Each row below is a small network's average activation on inputs in which a field has the value named, seen along a few directions.
Values that are neighbours, or in one group, have similar rows; names and order tell nothing.
In the rows, 500 means zero.
Strong random noise was added to every row along 8 fixed directions; ignore it. To show where, here is one row again and again, with new noise each time:
[395, 396, 469, 576, 459, 406, 682, 380, 488, 343, 505, 141, 504, 508, 574, 497, 438, 502]
[501, 499, 640, 515, 457, 407, 456, 553, 702, 681, 725, 621, 555, 461, 564, 616, 613, 530]
[483, 471, 574, 526, 575, 484, 369, 577, 580, 596, 573, 742, 475, 373, 515, 586, 512, 536]
[580, 388, 524, 561, 435, 455, 604, 424, 554, 470, 637, 435, 433, 328, 632, 507, 561, 549]
[252, 423, 613, 572, 536, 382, 443, 529, 631, 534, 618, 366, 585, 590, 508, 654, 373, 477]
[570, 557, 477, 420, 512, 446, 465, 559, 504, 495, 636, 640, 508, 496, 580, 512, 631, 501]
[593, 398, 431, 534, 465, 417, 529, 464, 459, 425, 784, 436, 426, 467, 699, 544, 589, 551]
[550, 558, 412, 468, 513, 361, 677, 365, 487, 218, 145, 336, 464, 269, 574, 393, 437, 581]
[514, 509, 404, 469, 532, 421, 536, 547, 436, 527, 550, 575, 511, 477, 597, 595, 594, 566]
[486, 625, 539, 501, 569, 365, 353, 549, 609, 520, 517, 621, 540, 560, 497, 524, 560, 549]


P, 20 values:
p5: [525, 325, 478, 619, 403, 469, 556, 365, 491, 417, 582, 270, 464, 547, 527, 483, 379, 449]
p3: [272, 467, 600, 545, 428, 478, 620, 500, 642, 740, 486, 321, 768, 621, 456, 734, 487, 447]
p11: [600, 566, 479, 413, 551, 415, 420, 573, 492, 495, 481, 717, 591, 326, 580, 545, 429, 536]
p8: [710, 561, 563, 582, 412, 556, 421, 461, 591, 549, 569, 570, 337, 509, 485, 436, 630, 583]
p14: [541, 348, 420, 756, 511, 773, 602, 445, 414, 821, 493, 560, 323, 606, 320, 495, 702, 597]
p12: [490, 691, 611, 365, 563, 305, 172, 602, 678, 463, 526, 624, 657, 533, 596, 655, 347, 502]
p9: [535, 609, 571, 511, 559, 435, 389, 451, 621, 410, 382, 396, 478, 492, 518, 439, 419, 582]
p18: [443, 569, 432, 391, 627, 442, 438, 637, 460, 505, 391, 750, 549, 443, 541, 600, 497, 525]
p19: [603, 501, 396, 615, 486, 540, 416, 341, 398, 292, 384, 228, 380, 638, 434, 321, 409, 488]
p4: [493, 448, 572, 491, 486, 685, 559, 487, 487, 389, 607, 395, 396, 745, 320, 213, 559, 293]
p16: [499, 506, 381, 573, 581, 316, 434, 484, 494, 557, 629, 407, 493, 632, 660, 692, 562, 674]
p7: [405, 654, 474, 375, 651, 244, 128, 632, 545, 355, 394, 696, 432, 543, 631, 662, 197, 641]
p6: [566, 502, 627, 684, 538, 682, 274, 506, 501, 650, 638, 595, 449, 547, 342, 336, 556, 454]
p1: [495, 478, 338, 406, 428, 316, 642, 433, 500, 381, 352, 235, 574, 493, 639, 651, 337, 512]
p10: [415, 377, 760, 524, 375, 354, 381, 461, 802, 392, 898, 336, 424, 537, 619, 548, 295, 482]
p20: [560, 510, 667, 519, 335, 521, 483, 465, 647, 590, 529, 559, 553, 499, 413, 380, 501, 411]
p2: [602, 603, 586, 406, 341, 318, 382, 515, 708, 613, 642, 523, 608, 492, 588, 597, 513, 584]
p17: [383, 527, 588, 542, 509, 425, 397, 469, 580, 448, 545, 378, 635, 639, 448, 495, 402, 380]
p13: [540, 611, 362, 297, 437, 125, 557, 418, 471, 118, 665, 171, 579, 632, 840, 531, 466, 588]
p15: [660, 692, 648, 218, 455, 474, 355, 686, 627, 522, 668, 886, 547, 324, 637, 541, 563, 478]
A value of P combines one of 5 hidden first parts with one of 4 second parts; all combinations occur once.
p13 and p11 share the first part; p13 and p18 share the second. Which value has the first part of p18 and the second part of p11? -> p17
p10 and p20 share the first part; p10 and p8 share the second. Which value has the first part of p8 and the second part of p20? -> p19
p14 and p1 share the first part; p14 and p7 share the second. Which value has the first part of p7 and the second part of p1? -> p2

E, 15 values:
e12: [333, 281, 443, 318, 478, 475, 661, 559, 406, 244, 709, 442, 404, 436, 754, 575, 417, 430]
e8: [932, 603, 557, 927, 460, 410, 549, 238, 521, 691, 398, 411, 394, 453, 506, 177, 824, 764]
e10: [263, 743, 742, 537, 786, 177, 40, 566, 861, 173, 267, 581, 527, 439, 350, 371, 224, 621]
e13: [575, 644, 432, 590, 331, 322, 322, 383, 636, 576, 634, 294, 509, 827, 449, 535, 563, 657]
e1: [805, 522, 167, 461, 584, 603, 461, 478, 134, 210, 848, 708, 336, 491, 652, 238, 852, 435]
e7: [441, 620, 512, 488, 446, 612, 489, 440, 370, 225, 465, 128, 390, 872, 322, 242, 390, 394]
e3: [614, 525, 219, 824, 649, 427, 663, 269, 450, 753, 264, 586, 527, 552, 449, 622, 792, 741]
e9: [619, 444, 578, 579, 335, 514, 473, 370, 527, 424, 691, 184, 559, 495, 670, 477, 475, 466]
e15: [660, 467, 393, 767, 451, 490, 225, 425, 433, 520, 658, 411, 460, 679, 385, 452, 515, 579]
e2: [634, 272, 577, 636, 270, 753, 935, 371, 663, 772, 811, 423, 397, 544, 423, 388, 875, 347]
e11: [514, 610, 405, 558, 736, 430, 165, 590, 416, 501, 623, 417, 501, 822, 672, 739, 540, 689]
e14: [495, 781, 676, 82, 345, 279, 650, 580, 745, 394, 222, 611, 573, 306, 635, 423, 397, 498]
e6: [614, 538, 605, 554, 302, 390, 487, 473, 666, 723, 763, 394, 661, 717, 437, 464, 669, 334]
e4: [456, 218, 252, 877, 820, 683, 293, 449, 22, 237, 663, 340, 101, 434, 582, 447, 343, 681]
e5: [571, 623, 403, 377, 210, 251, 964, 310, 595, 407, 222, 54, 644, 715, 449, 383, 587, 535]
A value of E combines one of 5 hidden first parts with one of 3 second parts; all combinations occur once.
e6 and e15 share the first part; e6 and e5 share the second. Which value has the first part of e5 and the second part of e15? -> e13
e12 and e14 share the first part; e12 and e1 share the second. Which value has the first part of e1 and the second part of e14? -> e8
